Each row below holds a small network's activations on one input, seen along a few directions.
Each table varies a few parts of the input and shows all the possible inputs, shuffled.
A made-up example of a description, with smaller parts first: one of 8 places around a ring, together with either a single point or one of 9 places around a ring or (one of 3 separate values, together with one of 4 places along a line).
Shared parts are said once, and a part with two or three values counts as separate values.

Other details of the inputs shift rows strongly along two fixed directions, in all tables alike. That doesn't count.

A family of inputs:
x1: [ -3  16 -42 -21  13 -26  36   5  -9 -48 -25  -7  -9]
x2: [-16   5   9  -4   3   5  -2  -7  -4  20   6  11  -6]
x3: [ -4  -5  33  15  -9  32 -42  -3  10  50  25   4  11]
x4: [ 10 -10  -3 -11  -7   9  -5   7  30 -10  17 -47 -14]
x5: [  6   3  -1 -19   2  34 -32  30  42  10  36 -90 -34]
x6: [  5  -9  24  19 -15  34 -41  -9  17  51  25   5   9]
x7: [  7  13 -61 -31  21 -26  38  18   6 -71 -18 -49 -34]
x8: [-11 -16  23  25 -14  31 -29  -9   2  54  27   4 -17]
x9: [  7   3   0   4   0   4 -12  -2  -3   0  -3  11  18]
x10: [ -6  -1   2   9 -12   2   8 -22 -23  23  -9  38  13]
x11: [ 14  -1   4  13 -10  -4  -5  -6   9  -5 -13  18  10]
x12: [ -1 -13   8  -8   1  22 -28  23  42  26  33 -69 -23]
x13: [  1  -5  -6   1  11 -38  19  -8 -28 -25 -33  61  45]
x14: [  8   6 -28 -34  15 -26  33  19   4 -73 -18 -40  -4]
x15: [ -7   8  -9 -35   9  14   9  20  12  -3  13 -67 -40]
x16: [ 19  11 -15   5   2 -27  28   1 -19 -38 -23  30  23]
x17: [ -3  -5  51  15  -9  24 -38  -4  17  47  18   6   1]
x18: [-12 -16  27  23 -10  32 -27  -9   1  54  26   4 -17]
x19: [ -2   7 -31   3   5 -29  24 -12 -25 -32 -25  33   6]
x20: [ 24  10 -24 -21   7   3  14  33  32 -35  13 -75 -32]
x21: [  3   4 -26 -25   0  15  12  13  19  -5  11 -63 -38]
x22: [  1  -6  42  24 -15  25 -38  -7  21  47  17   4   1]
x23: [  6   6   8  -8   2   5 -10  19  24 -12   3 -40 -17]
x24: [ -5   4 -18 -13   1  12   2   6  23   5  14 -40 -31]
x25: [  0  -5  -9 -14  11  -9   2  20  14 -15   0 -31   0]
x26: [  4  10  -8 -26  16  14  -9  28  21 -19  11 -63 -18]
x27: [ 10   2   7  12  -9  -7  -7  -4   4  -5 -12  16  10]
x28: [  0  13 -38 -27   8 -22  41   7 -20 -45 -27 -10  -7]
x29: [ 12   0  19  23 -15   6 -10  -5  -1  24  11  23  15]
x30: [-17   2  12  11  -7   8  -8 -15  -7  33   6  27   3]
x31: [  7   2  25  20 -10   7  -9  -3  -4  24  11  23  16]
x32: [ 14  10  -2  12   2 -30  28  -7 -32 -29 -29  61  39]
x33: [-20  -6  33  13  -1  25 -31 -12   3  56  28   6 -14]
x34: [ 15  13  -8  -3   9 -32  31   3 -26 -41 -25  37  26]
x35: [-16  -2  15  17   1   4 -10 -18 -14  28   4  33   3]
x36: [ -1   5 -29 -22  20 -21  33  14 -21 -52 -21  -9 -18]
x37: [  5 -16   2  17  -6 -10  -6 -12  -1  15  -8  39  31]
x38: [  9  -5  -9   9 -12 -31  19 -20 -23 -32 -26  52  39]
x39: [ -7 -13  23  13   1   1 -16  -4   0  28   3  24  25]
x40: [  1 -13  23  14 -15   6 -13 -17   2  18   9  19  20]
x41: [  4  12 -44 -24   3 -23  40   4 -17 -45 -26 -11  -8]
x42: [-12   0   5  15 -12   5  -7 -20  -7  32   4  33   6]
x43: [-16  -8  24  21  -7  26 -31 -15   7  56  27   4 -14]
x44: [ -6  -1 -15 -18  12  12   4  25  11 -15  13 -60 -45]
x45: [  5  -6 -15   9   5 -37  19 -11 -24 -24 -34  58  45]
x46: [ 0 -7 18 -4 -3 -5 -1 -7 -2 -4  2 10 16]
x47: [-10  15 -26 -35  19   1  17  25  19 -29   5 -68 -41]
x48: [  8   9   1  10   2 -31  17 -10 -23 -34 -41  59  35]
x49: [-13  -1   5  16  -1  -3  -5 -18 -18  17  -2  37   6]
x50: [  7   9  -8  -1   9 -26  13  -9 -34 -31 -32  60  43]
x51: [  0 -10  19  13 -13  -7  -4 -18 -11   4  -3  38  31]
x52: [-12  -1  16   6  -8  13  -1 -16 -16  36   3  23   5]
x53: [ -5 -16  12  15  -9  34 -23  -2  14  44  29 -18 -29]
x54: [ -6   1 -17 -20  17   6  12  24   5 -24   5 -54 -41]
Description of these inputs: one of 6 places along a line, together with either one of 4 places along a line or one of 5 separate values.
- Changing only the place on the line of 6 turns x51 into x46. The same change can be made to x25. Which row results? => x13
- List by row number the other rows that have the place on the line of 6 in common with x5. => x8, x12, x19, x27, x29, x38, x41, x42
- Change only the place on the line of 6 in x15. List by row number the other rows that result. => x10, x21, x28, x41, x52
- List by row number the other rows that have the place on the line of 6 in common with x52. => x14, x26, x32, x35, x39, x47, x48, x54

A family of inputs:
x55: [ 44  -8 -28   2   8  -7  11  36  42 -31  -2 -58 -22]
x56: [-12  -5  52  52 -37  40 -84 -23  49 101  44  15   2]
x57: [-27 -41 -24  -4 -24  15  14 -35  -3   9  15 -30 -55]
x58: [-11  12  30  18  -4  11 -21 -35 -60  56 -12  89  43]
x59: [  7  -5  -3 -18  16   3   1  23  15 -58  11 -48 -45]
x60: [ -7  -3  54  23  -2  17 -28 -12  -4  23  22   0 -34]
x61: [  5  14 -38 -44  24   6   9  22 -19 -39 -10 -20   1]
x62: [ 23  16 -19 -28  -8   3   1   4  54 -16  -8 -51  -3]
x63: [ 14 -27  30   4  -1  14 -28  12  53  -4   8 -53 -33]
x64: [-11  -8   6 -29  15  -8   7   1  -7  -5  17   7  30]
x65: [ 15  -6 -16 -11   5 -12   1  -7 -14  -6 -45  41  48]
x66: [ 15  -9 -19  20  -7 -76  32 -17 -41 -94 -72  91  48]
x67: [ 11  -6 -33  -9  27 -10  -9  20  13 -24 -34 -13  -2]
x68: [-25  16 -14 -24  31  25  -3  43   7  11   0 -65 -72]
x69: [-36 -27 -59 -13  -2  24   1 -22 -15  35   8 -27 -46]
x70: [-10  19  -9   2  28   0 -13   5 -31   3 -11  12 -18]
x71: [-18  32   0   3   2  12   6   5  18  18   0 -13 -51]
x72: [-14  24 -24 -29  16 -11  40  11 -47 -18 -47  26   1]
x73: [ 30   4 -30  28   6 -22  28  15 -20 -52 -17  20  19]
x74: [  2  11 -50  15  28 -47  28  -6 -66 -73 -72  91  54]
x75: [-24 -20  27  25  15  -5 -22  -5  -1  22  15  26  32]
x76: [  0   9 -20 -29  16  23 -10  28   0 -19  -1 -57   1]
x77: [  3   9  38 -16  -7  12  -1  -4  -6  -8  14 -32 -24]
x78: [ -6 -33  48   9  -9  -2 -24 -25  17  62   7  45  63]
x79: [  1 -23 -76 -10 -15   6  44  -4   0  -7  19 -61 -58]
x80: [-12  -5   0 -34  19  -3   7  23  17 -23  18 -62  16]
x81: [ 26 -15   9 -22  -9 -13  14   2  22 -46 -26 -23   9]
x82: [ 30  -6 -18  37 -14 -33   7   6 -11 -21 -17  42  31]
x83: [  4  19  11   2 -19  22 -16 -26   2  26  17  38  21]
x84: [-21  24  44  12 -29  39 -14 -24   8  83  17  25 -11]
x85: [ -2  -3  43  48 -16  33  -9   3  -5  80  26  28 -26]
x86: [  1   2 -41   0  16 -33  -5  15 -18 -41 -42  22  19]
x87: [ -9  30  21  22  -3  19 -30 -19  12  42  24   5 -29]
x88: [  6 -10  33 -24  -8  35 -17  10  20  -6  36 -52 -26]
x89: [ 30   5 -31  -5  15   6  13  39  13 -38  24 -48 -35]
x90: [-18   3 -97  -6 -15 -40  63 -55 -34 -43 -43  48  -8]
x91: [ 14   1  -3 -13  -3 -22  32   0 -22 -81 -32   3  26]
x92: [-16  -3  61  -1 -21  30   1  -6  -4  39   9  -2 -26]
x93: [-35   3   0 -24  34 -14  24  30  10  -4   5 -43 -42]
x94: [  8  -4  25  44 -19   9 -40 -35  32  54  -5  59  24]
x95: [  5 -10  10  35  -1 -32  15 -20 -39 -58 -41  76  37]
x96: [-60 -59  18  28 -25  29 -27 -62  -5 122  51  36  -3]
x97: [  4  26 -30 -23  16  18 -11  24  44 -29  27 -71 -55]
x98: [ -2 -22  -8 -20  30 -22  -3  24  47 -17   1 -50  -5]
x99: [-24   3  16  -8  31 -11  -7   8   3  10  24 -26 -20]
x100: [-13 -12 -18 -23  23 -33  -5  35  36 -34   8 -63  -7]
x101: [ 13  24 -26 -20 -19 -18   3   1  24 -32 -14 -21  16]
x102: [-11   2  16  22   0 -35  41 -18 -50 -34 -52  87  -1]
x103: [ 38  10 -31 -21   1  -1  34  25  -8 -45   9 -23   3]
x104: [ 57   1 -47   2  -8 -63  69  -7 -33 -76 -70  76  72]
x105: [-16   9  17 -25  17 -18  14  -6 -18   4   9  -1  17]
x106: [ 31  25 -12 -11  -1  -7  34  13 -20 -24   5 -21  -6]
x107: [ 19  10  14  49  -5 -11   7 -17 -41  21   0  72  14]
x108: [  0  37  16  13 -18  -5   2 -44 -28  23 -10  69  29]
x109: [ -4   8  46  52 -40  23 -33 -58 -18  66   3 106  73]
x110: [-14 -20  56  22 -30  56 -85  -9  16 113  37   5  26]
x111: [ 30   5  -7 -10  -6  29   5  38  26 -14  33 -88 -12]
x112: [  2  24 -23   2   9   7  -9  13  33 -31   6 -47 -23]
x113: [ -4   6 -31 -22  35  17 -18  31   1 -20   8 -36 -33]
x114: [-17 -10  -5 -30  37   4 -11  34  32 -13  41 -68 -32]
x115: [ 14 -11  11   8 -28 -44  16 -24 -31 -49 -45  70  59]
x116: [-11 -12   2 -43   6  -9 -12  32  44  -7  27 -89   3]
x117: [ 25 -13  28  16 -37  30 -33  16  33  52  43 -41   9]
x118: [-45 -15  80  14 -13  32 -23 -21  -5 117  36  39  16]
x119: [  8   8  27  18 -23  18  23   0 -22  48   6  31   1]
- Changing only one part turns x96 into x69. The same change can be made to x100. Which row results? => x86
- What do these inputs look like to the network? => one of 5 separate values, together with either a single point or (one of 2 separate values, together with one of 6 places along a line)
- List by row number the other rows that have the choice among 5 separate values in common with x94. => x56, x62, x71, x83, x84, x87, x90, x97, x101, x108, x109, x112
- Change only the choice among 5 separate values in x72. List by row number the other rows that result. => x84, x92, x118, x119
- Change only the place on the line of 6 in x67. List by row number the other rows that result. => x68, x70, x74, x86, x113

A family of inputs:
x120: [ -6   9  18   8  -7  49 -29   4  13  51  33 -33 -49]
x121: [ 23  10  25   1 -11   8  -5   9   1   6   6   1  29]
x122: [ 17 -11   6  -2   5  42 -46  39  60  24  49 -98 -32]
x123: [  23  -11  -31  -26   18    2    0   51   48  -52   20 -110  -39]
x124: [ -7  -1 -46 -18   7 -34  51  -6 -25 -53 -35  15   3]
x125: [-10  -8  37  50 -22  14 -11 -44 -42  55  -4  99  13]
x126: [ 17   5  -5   2  -3 -47  30 -16 -18 -60 -44  64  49]
x127: [-13  -2  16  11  -9  34 -25  -7  15  68  31 -12 -26]
x128: [-16  10 -15 -37  43 -41  35  25 -25 -70 -32  -8   1]
x129: [ 19  -3  33  -8 -11  18  -9  20  22   6  25 -46  -1]
x130: [ -1   8 -62 -36  12 -32  39  -1 -18 -54 -29  -7   7]
x131: [ -3  12 -41  -4   8 -36  49  -6 -34 -57 -31  24 -10]
x132: [-14 -13 -21 -29   3   8   4   4  17   0  19 -60 -28]
x133: [-13 -14  16  34 -15  -7   5 -40 -32  44  -9  84  19]
x134: [  8  -4  21  25 -13   6 -36  -9  19  26   0  21  24]
x135: [ -7  15 -15   4   0   6   6  -2  -9   5   5  -2 -22]
x136: [  4 -17  28  24 -16   2 -31 -10  20  20   3  16  16]
x137: [  8   4  41   3 -11  33 -42   5  45  38  32 -36  -2]
x138: [-12  23 -23 -40  45 -36  29  28 -25 -65 -34  -6   7]
x139: [-19 -11  19  36 -23  12 -13 -45 -30  67  -3  94  40]
- Changing only one part turns x132 into x130. The same change can be made to x129. Which row results? => x121
- What do these inputs look like to the network? => one of 2 separate values, together with either a single point or one of 4 places along a line or one of 5 places along a line
- Change only the place on the line of 5 in x130. List by row number the other rows that result. => x120, x127, x135, x139
- Start at x121 and move only the place on the line of 4, one step at a time. The first step leads to x137. Which rows follow, in order? => x134, x122
